A small network was shown many inputs. Here are its activations along a few directions, one row for each input.
In each table, some parts of the input vary, and every possible input appears once, in random order.
Descriptions start from the smaller parts, as in this example, which fits no table here: one of 6 places along a line, together with either a single point or one of 9 places along a line or (one of 3 separate values, together with one of 8 places around a ring).
Shared parts are said once, and a part with two or three values counts as separate values.
In the rows, zero is written as 128.

Other details of the inputs vary at random and push rows far along two fixed directions, the same in every table; ignore that.

A family of inputs:
R1: [103 146 126 124 146  93 142 155  96 149 137  92]
R2: [122  95 137 121  98 189 117 102 149  56  95 201]
R3: [107 155 104 134 139  52 140  96 123 123 149 146]
R4: [113 142  91 122 143  83 153  75 155 123 141 161]
R5: [150 126 144 116  86 209  91 114 150  62 172 156]
R6: [110  93 159  92 136 205 147 199  96 155  98  61]
R7: [135 167 111 133 137  63 114  92 125 126 130 151]
R8: [121 105 168 119 118 204 110 185  88 173 128  45]
R9: [114 114 137 134 102 191  88 124 136  65 108 174]
R10: [133 130 104 122 146  76 145  82 135 126  99 165]
R11: [156 153 111 148 125  78 124  93 121 143 146 143]
R12: [136 158 125 143 139  84 103  80 124 149 132 141]
R13: [105 127 138 140 156 101 149 153  82 157 104 107]
R14: [139 136  74 138 147  94 132  81 160 118 151 161]
R15: [152 108 107 126  76 212 100 109 169  61 152 179]
R16: [118 116 130 113 162 102 152 136 102 165  94  96]
R17: [137 168 109 127 133  57 123  95 125 119 141 148]
R18: [143 131 112 132 141 106 139 145 102 176 134  86]
R19: [108 115 131 128  82 193 129 114 149  64 129 184]
R20: [123 129 124 111 157 104 162 144 106 167 105 100]
R21: [124 105 161 137 154  77 125 173 156 179 121  99]
R22: [153 167 124 137 140  79 120  91 121 141 156 140]
R23: [139 126 108 124 156 108 143 145 111 175 117  90]
R24: [114 108 130 115  82 199 137 103 162  62 119 194]
R25: [120  92 156 112 125 195 115 175  94 168 114  52]
R26: [103 148 104 143 132  60 162  85 127 125 139 162]
R27: [131 102 146 113 123 198 124 192  95 168 127  51]
R28: [156 164 122 136 139  80 121  93 122 133 162 141]
R29: [121 122 141 124  95 200  76 109 147  72 119 166]
R30: [123  89 147 105 135 204 127 187 103 163 104  56]
R31: [154 151 108 148 128  78 127  93 124 131 164 144]
R32: [140 146 141 123 158 104 133 138  98 154 181  77]
R33: [123 161 105 142 142  54 132 109 114 126 122 156]
R34: [139 158 142 128 145 108 123 138  97 174 146  85]
R35: [146  99 123 123  74 206  90  99 158  72 124 176]
R36: [140 130 134 164 147  56 150 127 192 117 142 109]
R37: [112 124 138 122 156 101 166 147  93 161 100 108]
R38: [109 123 173  96 124 215 116 220  88 152 132  34]
R39: [110 103 153  91 133 208 153 204 103 158 109  61]
R40: [122 144 108 133 138  66 167  90 127 129 111 172]
R41: [130 147  96 120 145  79 157  92 143 133 120 161]
R42: [118 149 110 146 139  60 158 105 111 132 115 164]
R43: [111 147 130 133 150  96 135 159  90 154 116 100]
R44: [120 157 107 148 147  56 125 107 112 128 115 157]
R45: [101 117 173 107 131 210 106 205  87 158 118  40]
R46: [132 114 120 121 159 105 136 132 106 173 102  86]
R47: [133 125 137 104  79 202  90 119 155  46 153 165]
R48: [150 148 107 147 134  78 128  91 125 127 174 140]
R49: [122 148 110 150 138  63 151  97 115 121 112 176]
R50: [108 141 133 138 157  96 128 153  88 154 110 100]
R51: [122 124 177 109 127 215 108 197  90 170 139  40]
R52: [115 104 137 136 105 179 110 115 133  67 101 186]
R53: [147 146 115 147 125  81 116  84 123 145 136 145]
R54: [119 154 135 125 148 100 120 146  97 163 123  87]
R55: [136 122 113 122 156 108 142 141 109 174 111  89]
R56: [136 109 142 131  81 200  82  99 146  92 127 160]
R57: [151 150 114 147 125  79 120  87 121 145 141 145]
R58: [122  86 184 125 138 157 124 218 156 166 120  64]
R59: [138 123 152 149 151  78 149 175 167 157 128  79]
R60: [107 110 127 115  84 197 138  99 165  66 126 187]
R61: [133 160 108 120 139  56 121  87 132 105 161 146]
R62: [137 124 152 153 152  80 152 173 169 150 134  70]
R63: [153 106 112 125  75 216  97 112 165  64 144 179]
R64: [136 127 146 127  85 206  78 104 148  87 136 161]
R65: [147  95 157 140  93 167 108 144 215  71 127 163]
R66: [ 97 117 163 105 125 205 130 226  82 147 125  47]
R67: [ 98 106 127 114  84 199 136  96 167  64 136 181]
R68: [118 142 113 149 144  62 148 104 108 128 107 165]
R69: [133 115 157 142 151  77 137 176 161 170 124  91]
R70: [141 101 103 117  90 233 102 114 183  60 142 180]
R71: [140 130 105 124 159 111 146 149 114 175 123  90]
R72: [112 127 134 121 152 101 172 149  94 162 103 107]
R73: [123  98 131 123  93 187 120  98 154  51  98 208]
R74: [146 127 103 139 122  87 118  80 130 138 120 147]
R75: [117 152 109 147 134  63 158  96 119 127 122 171]
R76: [159 155 110 146 125  78 127  92 122 137 156 145]
R77: [133 108 143 143 143  56 111 123 181 146 119 160]
R78: [146 105 109 124  80 221  97 108 173  53 163 177]
R79: [121 145  94 121 144  82 158  87 148 132 131 159]
R80: [125 102 137 104 139 219 135 208 111 164 130  50]
Each input here is: one of 8 places along a line, together with either a single point or one of 9 places around a ring.
Q: Changing only the place on the line of 8 turns R13 into R26. The same change can be made to R64. Which row results?
A: R32
Q: Changing only the place on the line of 8 turns R80 into R55. The same change can be made to R41. Which row results?
A: R6
Q: A walk changes only the place on the ring of 9. It starts at R2 and steps to R16. List the rest of the walk in order.
A: R46, R25, R56, R12, R29, R9, R52
Q: Which other rows agree with R71 in the place on the line of 8? List them by row number.
A: R11, R18, R22, R33, R38, R39, R40, R42, R65
Q: Change only the place on the line of 8 in R69. List by row number the other rows that result.
A: R21, R36, R58, R59, R62, R65, R77
Q: A walk changes only the place on the ring of 9. It starts at R31 and steps to R5. List the rest of the walk in order.
A: R47, R1, R19, R60, R79, R70, R15

A family of inputs:
R81: [109 118 142 118 115 185 133 148 105 127 121 115]
R82: [131 133 120 146 137  76 124  92 146 125 121 159]
R83: [115 102 148 108 109 205 131 164 130 103 126 111]
R84: [125 101 146 124 113 184 112 143 142 111 117 127]
R85: [132 126 123 129 118 123 124 114 161  90 129 172]
R86: [124 115 147 131 123 139 127 150 147 127 120 115]
R87: [124 102 139 107 122 203 134 166 124 117 118 104]
R88: [146 152 117 127 113 112  96  79 144  96 144 165]
R89: [122 128 148 134 144 113 134 166 131 151 120  97]
R90: [129 125 114 125 108 150 130  91 143  90 125 175]
R91: [131 126 131 141 116 127 106 108 164  82 121 178]
R92: [129 127 119 126 108 144 123 104 156  72 129 182]
R93: [144 123 147 138 106 156 113 136 132 116 151 121]
R94: [134 127 105 126 105 150 111  87 134  86 113 193]
R95: [128 137 116 134 152  61 152 113 133 151 130 132]
R96: [128 126 135 136 147  92 141 141 131 166 119 102]
R97: [133 147 137 121 140 117 116 131 106 155 144  95]
R98: [144 162 118 129 131  88 104  91 131 113 143 153]
R99: [132 118 127 139 107 132 106  96 168  78 120 180]
R100: [117 118 135 113 136 174 145 165 100 147 116  87]
R101: [127 131 112 128 107 146 127  86 133  96 121 180]
R102: [120 110 154 121 116 174 122 171 149 114 127 117]
R103: [120 110 150 121 123 153 132 167 142 132 126 102]
R104: [114 119 142 117 107 191 127 151 125  97 127 130]
R105: [109 119 144 115 127 174 145 160 103 140 124  94]
R106: [122 153 112 142 161  34 138 110 107 151 121 134]
R107: [141 151  95 138 150  66 135  98 129 155 152 122]
R108: [104 138 140 123 156 113 144 175  68 179 119  70]
R109: [124 129 118 133 118 112 115  96 137  98 120 168]
R110: [123 132 115 130 104 136 116  91 129  90 120 182]
R111: [146 132 111 144 128  82 122  93 165 116 112 169]
R112: [113 124 135 116 144 156 146 171  80 168 111  75]
R113: [130 133 123 127 133 136 125 141 124 145 154  94]
R114: [111 117 140 117 116 179 125 147 101 131 120 118]
R115: [152 159 103 130 140  73 111  82 127 135 135 149]
R116: [117 120 141 119 146 121 150 167 118 156 127  82]
R117: [150 115 141 133 107 169 113 141 131 125 140 117]
R118: [122 151 110 141 165  29 146 100 102 170 122 128]
R119: [110 121 141 116 122 169 143 157 109 129 124 100]
R120: [147 155 111 130 129  94 110  81 130 127 143 151]
R121: [123 139 116 129 153  79 158 117 117 151 128 123]
R122: [132 120 114 129 105 142 109  83 148  85 120 191]
R123: [133 129 113 130 142  86 145 109 141 137 127 143]
R124: [108 121 146 118 114 189 127 165 104 118 121 111]
R125: [127 148 118 132 160  77 141 149 103 181 153  62]
R126: [115 116 136 115 116 184 125 145 102 132 118 120]
R127: [124 126 140 136 141 101 139 143 136 155 122 108]
R128: [126 136 113 127 153  82 157 113 117 152 127 124]
R129: [131 145 114 143 154  34 150 105 142 159 129 137]
R130: [140 124 109 127 133 108 135 112 148 119 120 152]
R131: [141 143 135 147 149  74 140 134 105 179 151  88]
R132: [154 136 130 148 101 127 104  97 154  87 153 176]
R133: [104 136 138 124 152 112 157 167  73 182 119  64]
R134: [128 102 142 121 108 178 122 143 157 111 125 133]
R135: [146 114 144 135 101 173 112 130 138 116 149 129]
R136: [121 124 128 121 156 113 138 159  89 174 110  80]
R137: [132 100 141 123 110 189 106 144 148 101 111 133]
R138: [128 144 123 128 144 118 126 153 116 149 155  86]
R139: [143 133 109 139 135  73 133 104 157 131 119 155]
R140: [142 114 120 118 105 199 104 138 148 104 148 124]
Q: Describe the family of inputs behind these rows.
A: one of 5 places along a line, together with either one of 3 separate values or one of 9 places around a ring
Q: Changing only the place on the line of 5 turns R139 into R103. The same change can be made to R112. Which row results?
A: R133
Q: Change only the choice among 3 separate values in R98. List by row number the other rows that result.
A: R132, R138
Q: Change only the place on the line of 5 in R92. List by row number the other rows that result.
A: R83, R87, R121, R128
Q: Change only the place on the line of 5 in R89. List by row number the other rows that result.
A: R86, R96, R111, R127
Q: Change only the choice among 3 separate values in R131. List by row number the other rows that result.
A: R97, R113

A family of inputs:
R141: [128 134 163 127 143 112 129 171 111 170 134  70]
R142: [122  93 139 102 116 214 138 171 135 118 115 100]
R143: [115 102 147 124 114 174 124 141 131 113 108 143]
R144: [123 149 115 152 151  35 146  89 111 162 118 149]
R145: [156 141 118 138 115 111 113  81 167 100 154 171]
R146: [155 135 126 150 109  96 104  92 170  99 133 181]
R147: [127 118 141 116 116 173 116 137 155 108 154 117]
R148: [132 121 139 145 149  86 128 161 126 167 123  88]
R149: [113 133 148 134 140 123 141 156  82 167 123  82]
R150: [124 115 128 126 123 135 132 118 154  97 101 166]
R151: [129 137 110 135 137  88 148 102 113 158 130 131]
R152: [111 153 120 131 156  66 146 140 105 155 125 112]
R153: [121 129 140 128 113 124 109 113 163  92 139 153]
R154: [129 124 139 114 116 180  84 133 111 115 111 127]
R155: [127 137 128 136 108 136 117 105 123  91 130 165]
R156: [112 120 149 117 111 190 117 165 110 102 129 117]
R157: [106 139 130 129 160  89 153 156 109 165 111  92]
R158: [131 146 116 131 139 104 142 117 100 144 143 116]
R159: [129 159  93 130 152  59 148 104 121 142 141 140]
R160: [124  99 130 109 114 190 136 146 137 112 116 125]
R161: [121 128 134 125 130 147 142 145  95 158 136  88]
R162: [136 120 106 126 113 129 134  88 146 107 125 174]
R163: [158 127 122 140 112 135 109 108 165 109 149 151]
R164: [126 143 117 124 142 114 140 135 101 140 144 110]
R165: [115 104 137 104 114 216 133 172 132 118 126  96]
R166: [111 117 144 124 157 110 153 165 103 167 101  91]
R167: [156 120 107 145 117 119 112 102 172 102 141 161]
R168: [148 141 100 122 119 128  91  74 134 107 124 170]
Q: Changing only one part turns R147 into R153. The same change can be made to R161. Which row results?
A: R149
Q: Describe the family of inputs behind these rows.
A: one of 2 separate values, together with either a single point or one of 4 places along a line or one of 9 places around a ring

A family of inputs:
R169: [128 136 117 123 142  96 156 110 142 142 147 130]
R170: [135 141 152 126 135 137 112 157 103 168 137  81]
R171: [115 137 106 133 162  64 136 116 112 144 105 131]
R172: [121 124 107 130 126 117 138 113  99 141 110 151]
R173: [117 117 131 103 143 149 142 160 116 146 100 100]
R174: [110 118 144 109 150 139 131 157 105 147 103  94]
R175: [110 127 129 114 100 164 116  88 150  69 123 185]
R176: [144 138 125 159 149  37 138 123 127 156 146 118]
R177: [150 161  96 118 149  92 139 100  98 126 151 125]
R178: [144 159 134 144 136  65 118 121 134 137 138 135]
R179: [144 142 127 149 103 121  98 114 157  86 139 174]
R180: [131 140 140 136 136 131 110 162 102 166 139  84]
R181: [120 118 135 121 112 155 114  94 115 105 113 177]
R182: [150 157  77 132 132  98 128  80 114  94 152 164]
R183: [115 142 135 125 136 135 121 164 121 154 150  81]
R184: [147 124 110 155 108 111 136  97 165  82 139 198]
R185: [113 144 113 115 130 102 152 106 127 127 122 145]
R186: [148 148 122 148 147  50 131  87 121 172 134 112]
R187: [135 116 137 122 113 178  90 156 150 104 132 121]
R188: [135 100 123 121 119 187 121 151 157 110 117 129]
R189: [134 107 124 134  99 198 127 132 133 120 122 130]
R190: [128 120  98 125 119 132 124 104 152  90 102 181]
R191: [138 114 168 131 133 125 129 167 122 155 143  77]
R192: [121 122 121 137  94 157 128 107 150  61 113 196]
R193: [ 95 116 135 115 110 185 124 138 126  97 119 133]
R194: [102 113 152 131 111 180 122 149 119  91 110 137]
R195: [119 144 147 114 136 139 122 161 123 159 151  76]
R196: [134 120 137 122 128 157 146 146 108 172 119  86]
R197: [133 130 146 117 142 132 110 167 126 153 130  81]
R198: [121 137 130 129 121 115 146 115 129 106 110 160]
R199: [126 133 107 135 141  91 156 116 139 141 149 133]
R200: [130 119 154 128 140 136 158 175 117 156 133  89]
R201: [151 132 120 134 148  65 119 102 151 144 130 127]
R202: [135 144 124 134 152  49 141  96 140 161 159 114]
R203: [140  98 138 126 113 177  98 148 158 106 130 117]
R204: [108 102 140 124 111 192 112 133 102 111 112 145]
R205: [128 135 112 122 130 100 141  96 104 145 110 158]
R206: [135 121 118 137 111 127 116  98 168  99 160 157]
R207: [102 128 163 123 138 141 141 159  95 138 108  99]
R208: [140 109 141 139  99 187 102 131 139 116 134 116]
R209: [108 134 108 125 126 114 148 116 126 122 122 142]
R210: [133 112 135 111 148 152 140 166 133 157 113  87]
Q: Changing only one part turns R195 into R183. The same change can be made to R181. Which row results?
A: R204
Q: Changing only one part turns R206 into R202. The same change can be made to R199. Which row results?
A: R169
Q: Describe the family of inputs behind these rows.
A: one of 2 separate values, together with either a single point or (one of 4 separate values, together with one of 5 places along a line)
Q: Change only the choice among 2 separate values in R173. List by row number the other rows that result.
A: R190
Q: A walk changes only the place on the line of 5. It starts at R187 and steps to R203. List the rest of the walk in order.
A: R188, R190, R171
